A small network was trained on invented records. Each row is its activation on one of them, seen along a few directions.
Each row is followed by the record's values for the fields C, W, Z, T.
A field that a record lacks is written absent.
The largest differences between rows may come from other fields.
In the rows, 500 means zero.
Random noise pushes rows far along 4 fixed directions. That doesn't count. These rows show it; they differ only by the noise:
515, 493, 477, 480, 536, 500, 443, 525, 478, 536, 398, 550, 464, 492, 353, 511, 516, 392, 485, 514, 546, 535, 544, 473
452, 420, 532, 472, 611, 488, 369, 537, 492, 485, 438, 636, 425, 573, 335, 446, 596, 299, 517, 480, 595, 501, 493, 608
513, 424, 540, 480, 550, 523, 510, 457, 475, 445, 525, 525, 562, 510, 491, 455, 587, 423, 427, 460, 521, 527, 481, 663
475, 443, 516, 463, 586, 530, 513, 496, 510, 492, 378, 559, 548, 484, 353, 497, 587, 351, 528, 522, 568, 524, 525, 550
596, 499, 500, 533, 448, 463, 409, 469, 404, 491, 600, 508, 469, 527, 564, 443, 484, 510, 323, 410, 461, 583, 492, 610
578, 553, 463, 547, 457, 437, 363, 519, 418, 569, 422, 571, 424, 504, 414, 473, 457, 429, 426, 461, 500, 626, 549, 463

534, 445, 498, 437, 540, 566, 520, 461, 465, 392, 729, 392, 542, 528, 666, 520, 549, 626, 365, 477, 488, 379, 458, 636 => C: c1 / W: w1 / Z: absent / T: t2
638, 531, 349, 571, 219, 413, 392, 592, 272, 582, 586, 503, 308, 510, 566, 498, 332, 660, 331, 435, 496, 506, 540, 365 => C: c4 / W: w2 / Z: absent / T: t3
463, 506, 456, 588, 493, 490, 668, 522, 456, 536, 261, 537, 589, 516, 374, 458, 479, 355, 626, 502, 518, 570, 605, 440 => C: c2 / W: w3 / Z: z1 / T: t2
502, 549, 499, 391, 597, 481, 338, 544, 587, 563, 291, 619, 419, 467, 313, 616, 537, 319, 569, 578, 602, 595, 533, 440 => C: c2 / W: w1 / Z: z2 / T: t1
503, 517, 517, 590, 470, 457, 571, 442, 426, 535, 230, 614, 713, 458, 422, 486, 519, 405, 671, 610, 631, 773, 619, 474 => C: c1 / W: w1 / Z: absent / T: t4
498, 496, 390, 369, 593, 557, 398, 489, 559, 510, 443, 499, 350, 509, 420, 622, 490, 419, 511, 513, 553, 391, 509, 353 => C: c4 / W: w1 / Z: absent / T: t2
426, 488, 615, 526, 582, 349, 145, 597, 465, 404, 721, 612, 169, 695, 524, 443, 488, 450, 423, 395, 486, 373, 491, 547 => C: c3 / W: w2 / Z: z1 / T: t2
442, 637, 600, 604, 516, 377, 501, 540, 516, 501, 291, 556, 514, 453, 391, 542, 489, 484, 637, 514, 427, 605, 646, 253 => C: c3 / W: w2 / Z: z1 / T: t2
597, 494, 456, 389, 403, 409, 499, 457, 484, 598, 433, 507, 539, 390, 566, 523, 523, 525, 480, 572, 555, 565, 530, 466 => C: c4 / W: w1 / Z: absent / T: t3
435, 474, 568, 534, 572, 510, 605, 506, 517, 378, 602, 396, 531, 507, 517, 541, 525, 673, 511, 514, 454, 351, 493, 447 => C: c1 / W: w1 / Z: absent / T: t2
449, 586, 556, 670, 515, 419, 193, 525, 448, 593, 457, 689, 340, 619, 456, 311, 539, 367, 565, 363, 530, 668, 470, 561 => C: c1 / W: w1 / Z: absent / T: t4
512, 575, 540, 654, 436, 603, 431, 513, 556, 562, 651, 397, 305, 523, 682, 405, 384, 609, 382, 332, 265, 448, 498, 525 => C: c2 / W: w3 / Z: z1 / T: t4
641, 648, 422, 553, 375, 399, 402, 402, 414, 620, 543, 562, 536, 411, 659, 475, 435, 528, 387, 397, 436, 667, 488, 552 => C: c4 / W: w1 / Z: absent / T: t1
578, 606, 503, 539, 413, 345, 180, 490, 399, 529, 567, 643, 357, 601, 568, 463, 475, 444, 422, 395, 495, 649, 484, 555 => C: c4 / W: w1 / Z: absent / T: t1
503, 533, 504, 372, 560, 635, 529, 485, 596, 480, 526, 399, 462, 499, 472, 606, 478, 502, 461, 541, 464, 345, 416, 450 => C: c2 / W: w2 / Z: z2 / T: t1
485, 437, 491, 463, 519, 643, 644, 450, 451, 525, 604, 415, 495, 499, 503, 450, 504, 470, 449, 431, 494, 435, 483, 614 => C: c2 / W: w3 / Z: z2 / T: t4
453, 462, 586, 428, 597, 498, 560, 541, 576, 422, 674, 374, 473, 497, 508, 614, 488, 631, 592, 618, 494, 382, 517, 450 => C: c1 / W: w1 / Z: absent / T: t4
466, 420, 496, 388, 626, 611, 591, 494, 526, 478, 520, 540, 537, 553, 424, 451, 487, 454, 470, 588, 640, 300, 408, 597 => C: c2 / W: w3 / Z: z2 / T: t1
523, 478, 457, 491, 334, 473, 573, 585, 411, 428, 556, 469, 528, 615, 566, 544, 379, 775, 377, 516, 523, 489, 585, 370 => C: c2 / W: w2 / Z: z1 / T: t2
542, 436, 568, 568, 511, 538, 683, 303, 436, 420, 348, 512, 832, 339, 714, 427, 647, 430, 528, 470, 506, 719, 379, 760 => C: c1 / W: w1 / Z: absent / T: t3
540, 486, 483, 529, 451, 426, 320, 487, 385, 454, 600, 614, 406, 551, 537, 426, 497, 457, 387, 406, 471, 557, 483, 590 => C: c3 / W: w2 / Z: z2 / T: t2
552, 495, 491, 439, 507, 504, 478, 447, 491, 447, 675, 425, 484, 554, 703, 502, 431, 565, 280, 506, 491, 423, 440, 603 => C: c2 / W: w2 / Z: z1 / T: t1
513, 586, 546, 526, 451, 336, 357, 475, 522, 457, 402, 534, 566, 449, 542, 499, 506, 483, 496, 520, 458, 722, 567, 407 => C: c3 / W: w1 / Z: z1 / T: t2
548, 606, 396, 486, 377, 494, 377, 548, 447, 532, 759, 401, 236, 505, 543, 576, 318, 644, 372, 503, 416, 380, 516, 387 => C: c4 / W: w2 / Z: absent / T: t4
555, 652, 513, 633, 378, 549, 345, 478, 546, 523, 644, 506, 378, 520, 637, 458, 430, 486, 444, 401, 344, 483, 486, 492 => C: c4 / W: w2 / Z: absent / T: t4
463, 439, 475, 540, 538, 415, 520, 439, 503, 541, 293, 678, 680, 476, 425, 405, 587, 303, 672, 498, 571, 668, 512, 539 => C: c4 / W: w1 / Z: absent / T: t2
459, 419, 492, 487, 499, 534, 641, 467, 425, 498, 355, 524, 638, 385, 481, 500, 572, 426, 557, 559, 544, 527, 504, 508 => C: c4 / W: w2 / Z: absent / T: t3
462, 430, 660, 635, 524, 327, 322, 552, 381, 383, 481, 747, 461, 759, 462, 292, 655, 440, 550, 442, 679, 645, 520, 668 => C: c1 / W: w1 / Z: absent / T: t2
379, 472, 611, 544, 642, 500, 563, 528, 556, 409, 493, 493, 534, 543, 416, 519, 587, 528, 637, 531, 499, 386, 503, 474 => C: c1 / W: w1 / Z: absent / T: t2
508, 483, 544, 486, 502, 556, 481, 456, 470, 461, 665, 418, 472, 494, 676, 514, 506, 667, 403, 509, 447, 529, 498, 567 => C: c1 / W: w1 / Z: absent / T: t4
605, 569, 330, 417, 466, 498, 309, 594, 478, 639, 728, 422, 197, 536, 600, 591, 235, 665, 219, 524, 510, 305, 524, 397 => C: c2 / W: w2 / Z: z1 / T: t1
493, 447, 626, 445, 413, 446, 529, 429, 479, 421, 529, 551, 601, 488, 642, 544, 586, 610, 455, 523, 513, 700, 559, 588 => C: c3 / W: w1 / Z: z2 / T: t4
656, 506, 552, 383, 475, 488, 466, 353, 486, 527, 497, 496, 638, 344, 684, 497, 602, 374, 439, 492, 414, 682, 466, 626 => C: c3 / W: w2 / Z: z2 / T: t3
530, 541, 486, 538, 485, 505, 529, 477, 453, 463, 546, 450, 584, 490, 580, 497, 515, 605, 466, 478, 456, 526, 503, 524 => C: c1 / W: w1 / Z: absent / T: t2
540, 578, 669, 563, 492, 262, 328, 547, 474, 485, 500, 634, 489, 496, 525, 481, 513, 576, 514, 584, 484, 715, 653, 296 => C: c4 / W: w1 / Z: absent / T: t2
455, 383, 511, 601, 452, 579, 621, 459, 506, 513, 331, 562, 630, 545, 404, 331, 602, 365, 549, 384, 579, 509, 382, 659 => C: c2 / W: w2 / Z: z2 / T: t3
584, 505, 495, 485, 485, 576, 801, 484, 567, 374, 689, 356, 555, 426, 583, 453, 541, 540, 449, 447, 463, 475, 432, 598 => C: c2 / W: w3 / Z: z2 / T: t4
579, 541, 489, 527, 477, 409, 355, 512, 428, 480, 590, 497, 499, 533, 603, 439, 491, 564, 455, 468, 457, 611, 505, 521 => C: c1 / W: w1 / Z: absent / T: t2
459, 372, 588, 417, 614, 526, 332, 422, 516, 395, 575, 575, 434, 470, 627, 494, 648, 353, 429, 498, 551, 486, 340, 735 => C: c4 / W: w1 / Z: absent / T: t3
680, 473, 485, 445, 395, 453, 356, 393, 378, 531, 620, 473, 478, 400, 745, 484, 456, 480, 320, 424, 431, 640, 434, 602 => C: c3 / W: w2 / Z: z2 / T: t3
395, 540, 652, 586, 575, 334, 378, 590, 548, 543, 235, 665, 520, 538, 335, 463, 593, 201, 767, 506, 532, 636, 561, 408 => C: c3 / W: w2 / Z: z1 / T: t3
352, 334, 459, 396, 645, 548, 696, 592, 521, 405, 503, 485, 583, 545, 348, 522, 547, 486, 544, 510, 699, 271, 481, 582 => C: c2 / W: w2 / Z: z1 / T: t2
495, 529, 474, 413, 476, 667, 600, 540, 545, 591, 579, 383, 451, 491, 400, 645, 394, 632, 492, 546, 556, 333, 573, 249 => C: c3 / W: w2 / Z: z2 / T: t4

Here are new rows. What are their fields?
549, 448, 503, 452, 494, 497, 526, 531, 476, 484, 690, 345, 502, 555, 602, 503, 527, 607, 416, 568, 480, 404, 445, 552 => C: c1 / W: w1 / Z: absent / T: t3
536, 661, 411, 581, 387, 483, 398, 518, 451, 655, 346, 541, 366, 371, 461, 518, 379, 507, 530, 491, 447, 676, 626, 239 => C: c4 / W: w2 / Z: absent / T: t4
485, 538, 390, 532, 563, 731, 702, 517, 648, 637, 245, 401, 489, 404, 215, 549, 430, 399, 659, 522, 404, 302, 518, 320 => C: c2 / W: w3 / Z: z2 / T: t2
522, 556, 417, 485, 483, 451, 469, 501, 481, 562, 472, 555, 500, 422, 475, 548, 480, 518, 465, 539, 503, 516, 551, 400 => C: c4 / W: w1 / Z: absent / T: t2
477, 323, 416, 443, 574, 683, 606, 456, 572, 541, 341, 564, 659, 397, 446, 522, 549, 313, 595, 454, 545, 412, 387, 621 => C: c2 / W: w2 / Z: z2 / T: t3
480, 500, 498, 524, 500, 477, 565, 514, 480, 473, 481, 526, 553, 501, 448, 546, 499, 516, 615, 575, 564, 554, 526, 519 => C: c1 / W: w1 / Z: absent / T: t4
503, 467, 469, 581, 516, 470, 435, 509, 442, 459, 573, 553, 472, 606, 513, 432, 516, 498, 500, 437, 509, 483, 453, 600 => C: c1 / W: w1 / Z: absent / T: t2
480, 553, 612, 521, 564, 631, 694, 443, 603, 481, 570, 306, 614, 339, 628, 609, 536, 692, 518, 547, 383, 477, 560, 378 => C: c1 / W: w1 / Z: absent / T: t4
488, 578, 511, 599, 540, 470, 353, 502, 595, 594, 461, 647, 392, 557, 581, 386, 513, 310, 502, 376, 416, 541, 412, 627 => C: c2 / W: w2 / Z: z1 / T: t1
428, 468, 579, 550, 521, 506, 353, 467, 446, 473, 688, 586, 379, 611, 586, 330, 575, 417, 462, 336, 510, 499, 434, 703 => C: c4 / W: w2 / Z: absent / T: t4
481, 464, 542, 490, 560, 529, 585, 543, 482, 472, 594, 398, 501, 522, 491, 605, 501, 580, 523, 562, 523, 342, 463, 464 => C: c1 / W: w1 / Z: absent / T: t3
539, 481, 559, 473, 566, 487, 330, 374, 521, 502, 573, 549, 428, 500, 617, 429, 569, 354, 412, 381, 425, 567, 411, 837 => C: c2 / W: w2 / Z: z2 / T: t1
373, 497, 460, 443, 608, 575, 401, 652, 601, 507, 580, 466, 277, 570, 294, 606, 496, 495, 608, 593, 578, 263, 516, 393 => C: c1 / W: w1 / Z: absent / T: t4
422, 372, 589, 563, 537, 483, 587, 504, 421, 440, 483, 581, 565, 494, 485, 447, 591, 396, 578, 477, 581, 469, 462, 574 => C: c4 / W: w2 / Z: absent / T: t3
488, 470, 486, 638, 412, 458, 503, 490, 367, 507, 564, 597, 550, 584, 582, 342, 467, 504, 441, 424, 500, 504, 407, 596 => C: c4 / W: w2 / Z: absent / T: t3
557, 581, 420, 506, 443, 565, 525, 505, 498, 550, 494, 405, 533, 426, 484, 611, 431, 555, 491, 596, 544, 510, 606, 370 => C: c1 / W: w1 / Z: absent / T: t4
529, 527, 542, 452, 454, 459, 525, 491, 484, 409, 598, 387, 597, 463, 654, 519, 502, 620, 412, 511, 399, 586, 580, 438 => C: c3 / W: w2 / Z: z1 / T: t2
597, 577, 408, 474, 351, 422, 322, 562, 465, 620, 415, 454, 398, 426, 403, 652, 359, 526, 449, 594, 442, 597, 552, 191 => C: c3 / W: w1 / Z: z2 / T: t3
593, 515, 382, 587, 354, 337, 325, 528, 323, 504, 795, 502, 310, 626, 704, 413, 310, 649, 198, 334, 437, 501, 453, 612 => C: c2 / W: w2 / Z: z1 / T: t2
533, 434, 516, 549, 474, 452, 562, 489, 416, 492, 416, 479, 637, 456, 545, 428, 568, 516, 505, 551, 568, 637, 496, 494 => C: c1 / W: w1 / Z: absent / T: t3
485, 382, 576, 412, 559, 515, 404, 418, 512, 395, 610, 555, 549, 573, 571, 493, 647, 427, 417, 445, 522, 521, 458, 684 => C: c3 / W: w1 / Z: z2 / T: t2
